Each row below holds a small network's activations on one input, seen along a few directions.
Each table varies a few parts of the input and shows all the possible inputs, shuffled.
A made-up example of a description, with smaller parts first: one of 2 separate values, together with either a single point or one of 11 places around a ring or (one of 5 places around a ring, together with one of 6 places along a line).
Shared parts are said once, and a part with two or three values counts as separate values.
(in the rows, 128 means zero)

Other details of the inputs shift rows strongly along two fixed directions, in all tables alike. That doesn't count.

Rows:
r1: [115 157 160  77 103 148 133 149 112 101 161  92]
r2: [118 139 158  70  69 128 142 131 104 112 181 110]
r3: [148 133 102 168 157  90  79 145 112 134 139 152]
r4: [123 114 116 121  98 194 177  46 201 163  66  62]
r5: [156 111 103 144 127  72  89 133 100 149 157 180]
r6: [113 165 158  80  99 157 132 149 103  98 154  98]
r7: [153 115 133 165 173  88  91 137  98 146 136 159]
r8: [ 96 152 149  90  93 152 158 165 126  85 146 125]
r9: [165  99  79 195 137 126 129  60 156 201   8 123]
r10: [145 117 111 162 155  80 105 157 104 127 122 159]
r11: [140 131  83 166 159  99  99 149 116 107 130 177]
r12: [122 113 128 121 102 195 176  40 204 156  64  71]
r13: [154 134 114 159 155  94  82 153  83 138 125 154]
r14: [117 108 141 121  96 187 194  55 202 170  50  85]
r15: [ 87 133 161  76 119 150 159 142 140  87 161 133]
r16: [138 110 120 166 164  83 114 152 103 132 137 160]
r17: [104 135 174  84 108 149 149 158 107 113 164 102]
r18: [104 149 140  85 103 154 142 150 138  77 163 104]
r19: [157 125 115 158 159  86  84 150  95 145 125 147]
r20: [ 98 144 152  85  96 145 160 165 136  89 152 118]
r21: [122 143 150  77  63 136 133 134 121 114 193 113]
r22: [150 118 118 157 154  88  92 160  94 141 126 154]
r23: [ 96 138 155  87 119 155 157 139 143  76 171 126]
r24: [145 142 100 168 153  99  78 146 101 127 136 158]
r25: [101 150 161  89 110 154 137 143 124 102 181  97]
r26: [134 114 110 170 162  87 120 158 121 129 143 173]
r27: [176 100  86 195 156 127 119  44 161 221  40 106]
r28: [134 121 149 113 102 190 167  39 179 181  60  59]
r29: [146 108 135 165 169  90  99 148  97 143 136 165]
r30: [142 123  86 162 162  91 101 149 127 110 137 170]
r31: [107 150 164  82  95 155 139 163  98 103 145 107]
r32: [100 149 172  91 114 154 136 136 128  97 177 107]
r33: [142 133  86 169 155 101  91 148 114 106 135 165]
r34: [ 96 140 144  86 116 154 159 146 139  82 174 116]
r35: [113 125 110 104  88 193 177  57 190 163  35  86]
r36: [151 119 124 161 168  88  93 147  92 148 144 149]
r37: [ 98 131 180  88 113 143 161 148 120  92 157 117]
r38: [127 112 101 155 171  89 112 147 122 128 142 178]
r39: [157  93  63 180 149 123 128  56 184 200  18 135]
Description of these inputs: either one of 3 separate values or (one of 4 places along a line, together with one of 9 places around a ring).
Change only the place on the ring of 9 in r36. List by row number the other rows that result. -> r4, r16, r17, r25, r26, r27, r34, r38
List by row number the other inputs of the same sort as r5. -> r2, r21

Rows:
r40: [127 124 111 140 144 104 119 136 120 124 137 169]
r41: [113 133 155  95 109 140 143 121 131 130 136 123]
r42: [129 120 122 159 150 107 128 146 119 114 129 159]
r43: [115 127 166 106 133 153 145 124 125 126 133 104]
r44: [112 127 131 107 103 141 155 136 140 114 134 112]
r45: [138 120 131 159 160 107 114 141 113 147 137 132]
r46: [129 151 144 104 100 156 119 123 111 135 127  96]
r47: [131 113 137 136 157 102 119 145 114 131 135 159]
r48: [129 149 146 100 110 148 129 132 109 128 118  88]
r49: [159  93  99 161 118 133 133  42 170 208  39 113]
r50: [132 116 130 153 149 100 121 152 118 141 133 146]
r51: [119 141 124 104 103 148 137 117 147 107 146 113]
r52: [145 134 119 139 135 100 103 153  99 133 113 140]
r53: [119 124 149 105 103 136 147 134 133 128 135 105]
r54: [143 102  93 172 152 154 142  56 189 175  37 115]
r55: [140 122 102 144 129  99 115 134 119 125 142 159]
r56: [134 119 105 140 134 100 114 133 117 124 139 163]
r57: [130 136 148 106 106 145 136 120 126 133 151  95]
r58: [129 133 106 145 154 113 107 129 132 117 140 160]
r59: [126 118 111 156 149 105 128 153 125 128 131 153]
r60: [104 124 144 105 123 151 160 133 139 108 123 125]
r61: [119 133 168 118 125 151 146 123 124 123 135  99]
r62: [136 140 102 141 124 112 101 154 100 119 130 157]
r63: [147 120 122 145 131  97 111 142 115 137 146 147]
r64: [105 137 133 115 124 153 150 136 153 109 135 108]
r65: [124 125 114 141 166 115 115 142 131 107 140 160]
r66: [135 118 138 141 167 109 111 136 108 135 142 146]
r67: [145 120 122 140 129  94 107 135 112 136 146 152]
r68: [141 132 100 150 140 109 106 139 131 114 152 147]
r69: [113 137 126 101 108 149 135 114 146 107 141 116]
r70: [118 155 122 102 110 152 132 137 132 102 115 102]
r71: [161 101 103 171 139 146 132  27 172 221  34 103]
r72: [109 138 142 120 125 156 150 127 149  98 131 112]
r73: [128 135 149 101 104 142 133 115 123 130 153 100]
r74: [111 122 164 103 123 146 152 131 132 123 124 117]
r75: [118 157 120 105  99 161 122 130 132 108 125 110]
r76: [113 135 127 111 113 148 143 129 151 107 138 104]
r77: [144 136 118 141 125 109  94 147  98 137 124 148]
r78: [144 119 125 153 149 103 107 137 110 142 143 128]
r79: [125 116 117 139 157 107 126 145 122 118 132 167]
r80: [115 128 167 114 115 144 153 132 130 119 128 113]
r81: [117 146 125  99 100 145 144 141 122 111 109 110]
r82: [123 132 151  98 109 143 131 111 122 131 146 103]
r83: [140 124 104 146 130 101 118 144 121 122 147 155]
What is each input in this table made of? -> one of 4 places along a line, together with either one of 2 separate values or one of 9 places around a ring
Changing only the place on the line of 4 turns r45 into r50. The same change can be made to r61. Which row results? -> r80
Changing only the place on the line of 4 turns r43 into r54. The same change can be made to r66. Which row results? -> r65
Which other rows agree with r60 in the place on the line of 4? List them by row number. -> r40, r42, r44, r55, r56, r59, r62, r79, r81, r83
